A small network was shown many inputs. Here are its activations along a few directions, one row for each input.
Each table varies a few parts of the input and shows all the possible inputs, shuffled.
A made-up example of a description, with smaller parts first: one of 6 places along a line, together with either a single point or one of 11 places around a ring or (one of 2 separate values, together with one of 8 places around a ring).
Shared parts are said once, and a part with two or three values counts as separate values.
(in the rows, 128 means zero)

Other details of the inputs vary at random and push rows far along two fixed directions, the same in every table; ignore that.

Table:
x1: [ 71 146 114 198 119 101 169  98 153 190 147 146]
x2: [ 55  61 229 147 178 144 178  99 104 132 159  98]
x3: [120  86 174 107 165 148 137 125 105  84 130  74]
x4: [ 93  55 203 149 166 164 150  60 102 109 131 119]
x5: [ 39  50 213 169 161 134 166  72 113 118 139  63]
x6: [208 128 137  55 144 179  73 151 102  83 101 178]
x7: [215 120 109  60 134 162  80 157  99  69 100 129]
x8: [240 123 104  67 115 186  44 122 102  52  83 173]
x9: [ 21 145 144 201 124  57 205 118 151 206 186  67]
x10: [123 167  83 143 103  89 148 148 136 162 146 122]
x11: [ 93 157  91 164 102  90 138 134 168 170 121 122]
x12: [140 187  67 135  85  78 132 161 147 172 149 138]
x13: [130  90 159 119 145 169 116 111 122 109 107 133]
x14: [151 195  36 133  78  96  99 156 177 155 114 133]
x15: [194 108 136  88 137 186  79 112 112  78  88 169]
x16: [  6  20 246 194 180 144 205  48 108 140 160  72]
x17: [154  96 150  93 136 166  86 122 121  73  89 116]
x18: [ 98 149  81 181  91  85 147 108 151 172 150 114]
x19: [ 85  45 189 157 145 138 153  56 101 100 151  73]
x20: [145 174  60 162  86  97 123 120 155 165 129 165]
x21: [167 182  59 123  96 134  94 165 164 156  95 178]
x22: [128 187  89 136 110  99 137 156 149 180 143 180]
x23: [242 142 111  31 142 192  57 165 103  60  80 193]
x24: [104 162 106 163 113  85 153 133 131 180 161 146]
x25: [168 110 123  92 122 157  84 119 126  78 102 105]
x26: [ 88  70 210 125 176 158 161 113 103 107 138 112]
x27: [107 183  96 143 109  96 148 169 161 189 144 162]
x28: [167 124 146  73 141 157  98 161 116  75  95 125]
x29: [111 189  76 142 103  81 148 163 159 169 140 111]
x30: [179 110 146  85 146 161 102 126  87  75 118 147]
x31: [ 59 143 128 180 145  97 187 146 152 189 154 130]
x32: [141 170  86 129 134 118 133 160 142 158 126 173]
x33: [ 76 143 113 186 134  81 181 123 130 180 165 128]
x34: [169 204  27 123  75 107  85 164 173 150 108 140]
x35: [151 104 170  80 143 150 109 133 105  79 126  93]
x36: [160  88 168  89 140 152 111 121  87  84 133 103]
x37: [169 173  44 132  76 104 101 136 156 147 119 145]
x38: [117 189  92 131 100  85 132 177 162 166 130 138]
x39: [136  64 179 131 146 163 119  66  94  77 126 121]
x40: [ 79 149 122 161 133  91 166 156 152 160 136 108]
x41: [102  87 199 112 158 140 138 125 109 100 131  91]
x42: [172 102 162  86 141 157 101 121  84  81 129 144]
Each input here is: one of 6 places around a ring, together with either one of 3 separate values or one of 4 places along a line.
Q: Changing only the place on the ring of 6 turns x38 into x27. The same change can be made to x41. Which row results?
A: x2
Q: Which other rows does x24 become when the place on the line of 4 takes its other values? List them by row number.
A: x30, x33, x42

Table:
x43: [ 91 148  86 189 108 101 148 105 158 178 135 146]
x44: [122  77 180 111 158 144 136 109  94  81 137  80]
x45: [ 88  75 211 138 177 142 166  97  89 116 152 121]
x46: [ 73 162 100 171 111  76 169 137 160 185 158  98]
x47: [191 169  64 105  85 120  80 145 141 117 108 151]
x48: [106  49 233 106 191 180 142  99  85  76 127 119]
x49: [196 143 116  65 131 149  87 176 112  92 107 147]
x50: [ 77 145 109 183 104  88 151 111 154 168 140 109]
x51: [125 141 128 113 132 122 133 165 136 137 122 128]
x52: [193  93 145  69 125 178  66 112 105  56  95 122]
x53: [198 144 104  67 125 155  77 166 127  77  88 128]
x54: [ 94 112 124 183 120 114 158  81 128 156 148 131]
x55: [129 189  88 136 115 105 136 163 153 179 134 175]
x56: [174 174  51 134  87 128  95 132 156 150 108 176]
x57: [ 62  99 182 150 152 116 177 123 122 149 161  91]
Q: Changing only one part turns x45 into x48. The same change can be made to x49. Which row results?
A: x51
Q: Describe the family of inputs behind these rows.
A: one of 3 separate values, together with one of 5 places along a line
Q: Which other rows does x53 become when the choice among 3 separate values takes its other values? List them by row number.
A: x44, x46
Q: Start at x55 and move only the place on the line of 5, one step at a time. The first step leads to x57. Which rows follow, in order?
A: x46, x52, x56

Table:
x58: [160 150 100 103 116 127 110 153 132 118 121 128]
x59: [106 141 128 145 124 105 147 133 134 156 146 124]
x60: [111 119 153 120 143 129 142 138 120 123 135 118]
x61: [ 76 154 120 163 120  81 170 137 145 180 159 113]
x62: [178 165  93 101 110 130  98 157 133 128 115 159]
x63: [ 92 107 161 147 137 119 157 109 120 139 151 115]
x64: [ 91 100 148 158 133 118 149  97 122 131 141 102]
x65: [135 120 129 123 129 130 124 129 119 119 131 118]
x66: [164 142  98 112 116 131 106 141 128 120 121 141]
x67: [159 135 126  91 128 136 107 152 122 110 122 130]
x68: [137 123 137 122 129 134 127 117 120 124 131 140]
x69: [161 152  99 104 119 126 109 153 132 118 121 127]
x70: [155 162  96 115 119 124 110 159 137 137 119 160]
x71: [130 121 133 130 126 140 117 118 131 121 121 127]
x72: [160 135 126 107 135 144 108 134 119 111 115 156]
x73: [113 154  98 156 108  97 138 131 148 156 134 121]
x74: [119 114 150 129 134 129 135 121 118 129 140 125]
x75: [131 222  37 159  86  77 136 168 175 200 133 182]
x76: [144 118 133 119 139 149 120 121 123 115 116 146]
x77: [118 112 143 133 132 128 139 119 118 122 137 110]
x78: [ 83 189  89 168 112  74 166 161 162 196 153 133]
x79: [114 108 148 135 144 137 139 121 125 128 129 127]
x80: [151 122 129 116 130 142 116 124 116 108 126 126]
x81: [112 108 143 139 130 136 128 110 128 126 128 118]
x82: [111 117 150 126 148 134 142 131 126 126 129 113]
x83: [152 126 112 124 119 137 107 113 124 111 116 136]
x84: [103 107 154 142 135 132 136 108 127 127 130 108]
x85: [ 72 108 147 176 130 104 166  94 129 149 151  98]
x86: [131 117 129 132 122 143 118 109 131 121 121 135]
x87: [112 110 144 141 139 137 144 110 125 130 129 135]
x88: [146 116 129 116 125 136 110 125 122 104 116 119]
x89: [138 119 125 129 126 136 126 111 118 120 130 131]
x90: [144 126 137  99 130 134 120 143 120 112 127 124]
x91: [ 88 110 165 144 149 122 157 121 118 137 145 115]
x92: [ 86 104 158 152 133 125 149 103 129 136 136 104]
x93: [148 113 124 121 124 142 108 109 119 105 117 131]
x94: [130 115 127 132 125 142 115 109 130 122 122 134]
x95: [142 120 136 116 139 147 120 131 124 115 116 139]
x96: [ 86 106 160 142 152 125 158 123 126 136 140 104]
x97: [132 123 130 120 125 126 124 128 128 111 123 108]
x98: [138 125 134 110 128 141 113 131 130 111 114 117]
x99: [ 69 108 149 165 134  99 165 107 132 145 151  85]
x100: [138 123 132 110 130 141 110 133 130 112 115 116]
x101: [121 113 146 133 135 130 135 110 118 129 138 132]
x102: [126 154 110 130 123 114 131 153 136 150 131 143]
x103: [153 135 122  96 134 145 113 152 130 110 109 136]
x104: [116 182  63 164 102  90 142 147 167 190 132 164]
x105: [160 128 117 107 117 138 102 132 125 102 109 128]
x106: [139 121 125 130 129 136 124 111 117 121 130 130]
x107: [111 110 145 135 131 133 128 115 128 126 126 113]
x108: [117 226  37 166  82  65 146 177 179 211 138 174]
x109: [159 133 117 103 123 135 103 138 127 100 111 118]
x110: [ 88 104 161 149 150 127 158 114 123 139 138 111]
x111: [161 133 128  96 124 139 108 144 119 112 118 140]
x112: [ 91 106 162 144 140 116 154 116 119 140 150 109]
x113: [129 121 137 121 136 138 130 135 127 125 119 132]
x114: [100 127 129 156 119 119 140 114 143 147 136 122]
x115: [117 114 141 128 137 124 138 127 121 120 141 101]
x116: [153 138 126  93 136 140 109 159 122 109 117 137]
x117: [157 129 121 106 130 148 110 141 128 112 109 149]
x118: [118 114 149 133 144 134 137 116 119 126 134 138]
x119: [129 120 136 122 138 138 127 136 126 125 120 131]
x120: [136 123 130 123 130 131 125 128 119 119 130 118]
x121: [144 126 139 110 139 142 118 136 117 113 122 142]
x122: [156 135 128  98 132 142 110 151 120 111 114 146]
x123: [119 106 137 142 125 132 132  97 120 119 130 120]
x124: [132 135 112 138 117 133 117 116 139 134 122 139]
x125: [137 124 136 124 132 134 125 117 119 125 132 139]
x126: [162 126 115 110 116 140 101 127 125 102 111 133]
x127: [165 130 117 106 122 143 107 133 119 105 118 135]
x128: [ 95 103 146 159 137 121 155  93 117 139 148 112]
x129: [153 135 122 101 125 143 102 139 132 109 108 124]
Q: Describe the family of inputs behind these rows.
A: one of 3 separate values, together with one of 4 places along a line, together with one of 6 places around a ring
Q: Changing only the place on the line of 4 turns x96 into x104. The same change can be made to x67. Which row results?
A: x101
Q: Changing only the place on the line of 4 turns x58 into x89. The same change can be made to x109. Which row results?
A: x83
Q: Start at x87 and move only the place on the ring of 6, one step at a time. The first step leads to x75. Which rows follow, in order?
A: x68, x89, x123, x86
Q: Which other rows does x88 become when the place on the line of 4 takes its other values? List them by row number.
A: x64, x93, x99
Q: Which other rows does x71 become when the choice among 3 separate values takes its other values? List them by row number.
A: x81, x114
Q: Which other rows does x117 become when the choice among 3 separate values takes its other values? List them by row number.
A: x79, x95
